These are the activations of a small neural network, seen along a few directions. Each row is one input.
Each table varies a few parts of the input and shows all the possible inputs, shuffled.
Descriptions start from the smaller parts, as in this example, which fits no table here: one of 8 places around a ring, together with either a single point or one of 11 places around a ring or (one of 3 separate values, together with one of 6 places along a line).
Shared parts are said once, and a part with two or three values counts as separate values.

Other details of the inputs shift rows strongly along two fixed directions, in all tables alike. That doesn't count.

A family of inputs:
r1: [-2 33 17 -2 14 42 15  0  7 -7  6 22]
r2: [  2  -6 -19 -31 -47 -25 -18  23  22  17 -28  -6]
r3: [ 21 -11 -16  31  46 -20  -1 -47 -38  -8   4   5]
r4: [ 25 -44  38  43  56  -2  -2 -52 -26   9  19 -17]
r5: [-29  24  14  -8 -16  27  14  32  33   0   2  10]
r6: [ -6 -14 -13  49  47  -8   6 -45 -37 -14  23  -2]
r7: [-30 -54 -14  26   8 -59 -29   0  -7 -35 -13  -9]
r8: [ 14  20  -5  15  31  14  29 -16 -33   4  31  -4]
r9: [-18  23  21 -17  -9  25   8  36  27  -7  -1  14]
r10: [-28 -31   3   1 -12 -38 -39  17  33 -29 -42  16]
r11: [-30 -51   3  18  16 -49 -40  -1   0 -51 -24   7]
r12: [ 30  16 -14   0  14  12  12 -32 -41   4  19  -8]
r13: [-24 -40 -29 -13 -50 -46 -32  10   5 -11 -17 -22]
r14: [ 26  34  -6 -25 -12  32  20  -1 -21  16  21  -7]
r15: [ 15  33   1 -14   3  30  26   8 -11   8  22   1]
r16: [ -1  24   6 -25 -22  30   2  23  19  -5  -6  11]
r17: [ 22  30  -5 -22  -8  22  22   6 -21  18  24 -11]
r18: [  2 -14  -4  41  60 -20   9 -29 -44 -17  23  -2]
r19: [18 35 -7 -1  0 22 23 -5  3 29  3 10]
r20: [  5  25  -1 -34 -29  27   8  24  12  -1   1   2]
r21: [ 13 -13  55  29  43  33  10 -33   3  17  18  -4]
r22: [-20 -34 -10   1 -21 -50 -33  21  29 -10 -41   6]
r23: [ -1  -9   2  52  63 -20   5 -40 -20  -6  -2  18]
r24: [ 27  -8  33 -34 -40  28   1   7  21  46   6 -31]
r25: [ 7 34 11 -8 10 35 23 15 -3  5 20  6]
r26: [ 34  20 -16   4  18   8  13 -32 -34  19  12  -1]
r27: [-11  33  20   6  17  33  26  14   8   1  18  13]
r28: [-32  23   9  -5 -23  32   9  22  35   0   0  12]
r29: [-16  -8   2 -28 -31  -5 -18  36  25 -19 -19   5]
r30: [-24  -1   7  -9 -20 -11 -16  28  47  -3 -36  19]
r31: [ 16  17 -16  11  14   9  26 -24 -41  17  34 -16]
r32: [ -9  23  -7 -21 -32  22  16  26  15  10  10  -5]
r33: [ 13  22 -14 -27 -38   4   6  17  16  35 -11  -3]
r34: [-33 -38 -23  -3 -39 -40 -29  12  16 -22 -19 -12]
r35: [ 17  30  -8 -17 -12  19  27   8 -18  22  25 -14]
r36: [  3 -84  21  15   1 -47 -43 -22   3  -8 -16 -28]
r37: [-11  -3  -3 -23 -29  -9 -21  29  35  -4 -32  11]
r38: [ -8 -49 -23  17   1 -66 -39 -12  -2 -19 -32  -2]
r39: [  5  23  -3 -33 -30  27   3  18  14  -1  -4   5]
r40: [ 14  -8  -9  42  58 -18   3 -42 -31  -1   1  11]
Each input here is: one of 4 places along a line, together with either a single point or one of 9 places along a line.
Changing only the place on the line of 4 turns r15 into r17. The same change can be made to r19. Which row results?
> r33
Changing only the place on the line of 4 turns r21 into r24. The same change can be made to r27. Which row results?
> r35
Which other rows agree with r16 in the place on the line of 4? List them by row number.
> r4, r6, r7, r18, r22, r25, r29, r37, r40
A walk changes only the place on the line of 9. It starts at r28 and steps to r5. List the rest of the walk in order.
> r27, r9, r11, r1, r10, r30, r23

A family of inputs:
r41: [-37 -37  -1   5 -25 -35 -32  19  38 -12 -32   2]
r42: [ -3  35  -8 -39 -62  34  16  34  30  29   3  -7]
r43: [ -8 -30  13   5   5 -15 -28  -6  18 -19 -26   9]
r44: [ 19  69 -17 -37 -36  50  37  22  11  39  11   6]
r45: [ 6  6 22  6 16 16 12  1  5 12 12  1]
r46: [ -2 -41  -8 -26 -37 -38 -38  12  10 -17 -27 -14]
r47: [ 10 -58 -16  24  26 -54 -36 -44 -38 -30 -11 -11]
r48: [-26 -40  10   6 -12 -33 -22  16  25 -11 -17  -8]
r49: [-55  13  22 -27 -36  18 -12  70  62 -35 -21  23]
r50: [-27  13  -2 -28 -50  -3 -13  49  59   5 -38  17]
r51: [ -4 -53 -12  -7 -18 -56 -33   6 -11 -15 -10 -26]
r52: [ 33  62 -21 -18  -1  33  35  -2 -19  30  14  10]
r53: [ 15  14  -9  32  52  -7  10 -30 -23   1  -3  22]
r54: [ 11  25  -7  43  77  22  34 -46 -72 -29  55   7]
r55: [-20 -59  -2  55  40 -54 -24 -38 -18 -25  -6  -5]
r56: [ 27  29  -3   4  14  32  38 -20 -35  29  40 -15]
r57: [ 18  63   1 -27 -31  70  47  12   5  46  34  -7]
r58: [ 48  23   2  24  60  31  36 -54 -67  18  46 -10]
r59: [ -2   2  24 -21 -20  15  -4  27  31   7 -12   2]
r60: [ -1 -38  11  27  38 -29 -23 -29 -12 -23 -13   5]
Changing only one part turns r46 into r60. The same change can be made to r58. Which row results?
> r59
What do these inputs look like to the network?
> one of 2 separate values, together with either a single point or one of 9 places along a line
Change only the choice among 2 separate values in r47. List by row number the other rows that result.
> r43

A family of inputs:
r61: [ 35  58   3 -28 -14  60  39  -2  -7  41  28  -6]
r62: [ 15 -38 -16   2  -2 -43 -19 -18 -22   2  -7 -23]
r63: [ 25  17 -10  -2   8  14  16 -24 -30  13  25  -8]
r64: [  8 -97   8  54  52 -75 -52 -60 -35 -29 -19 -16]
r65: [-21 -27   4  26  35 -34 -29  -2   9 -45 -29  27]
r66: [-10 -67 -31  47  46 -84 -33 -39 -62 -46  -1 -14]
r67: [ -6  45 -25 -34 -58   3   1  40  59  39 -51  29]
r68: [-17  -3  30 -34 -69  28  -3  45  63  35  -9 -16]
r69: [-15  21  31 -42 -36  33 -11  49  59  -2 -29  20]
r70: [-26 -48  22 -43 -60 -30 -50  53  67 -21 -55   1]
r71: [ 15  25  -8   3  15  16  22 -13 -31   6  23  -2]
r72: [-54 -60 -30 -35 -77 -75 -62  60  41 -50 -51  -9]
r73: [  1  58  33  20  40  75  50 -11  -1  24  40  15]
r74: [ 7 48 37 -9 -3 77 48 13 25 38 32  2]
r75: [ -2  24  -4 -52 -64  14   4  45  29  13  -7  -6]
r76: [ -6  24   8  69  90  21  35 -44 -34 -13  37  23]
r77: [ 31  65 -16  36  72  59  62 -54 -70   6  64  10]
r78: [  1  32 -11 -15 -13  22  20  18  -5  -1  13   0]
r79: [ 21 -77 -26  37  39 -80 -37 -56 -54 -11  -4 -28]
What do these inputs look like to the network?
> either a single point or (one of 2 separate values, together with one of 4 places along a line) or one of 10 places along a line
Change only the place on the line of 4 in r73. List by row number the other rows that result.
> r68, r74, r76
Change only the choice among 2 separate values in r68. List by row number the other rows that result.
> r64
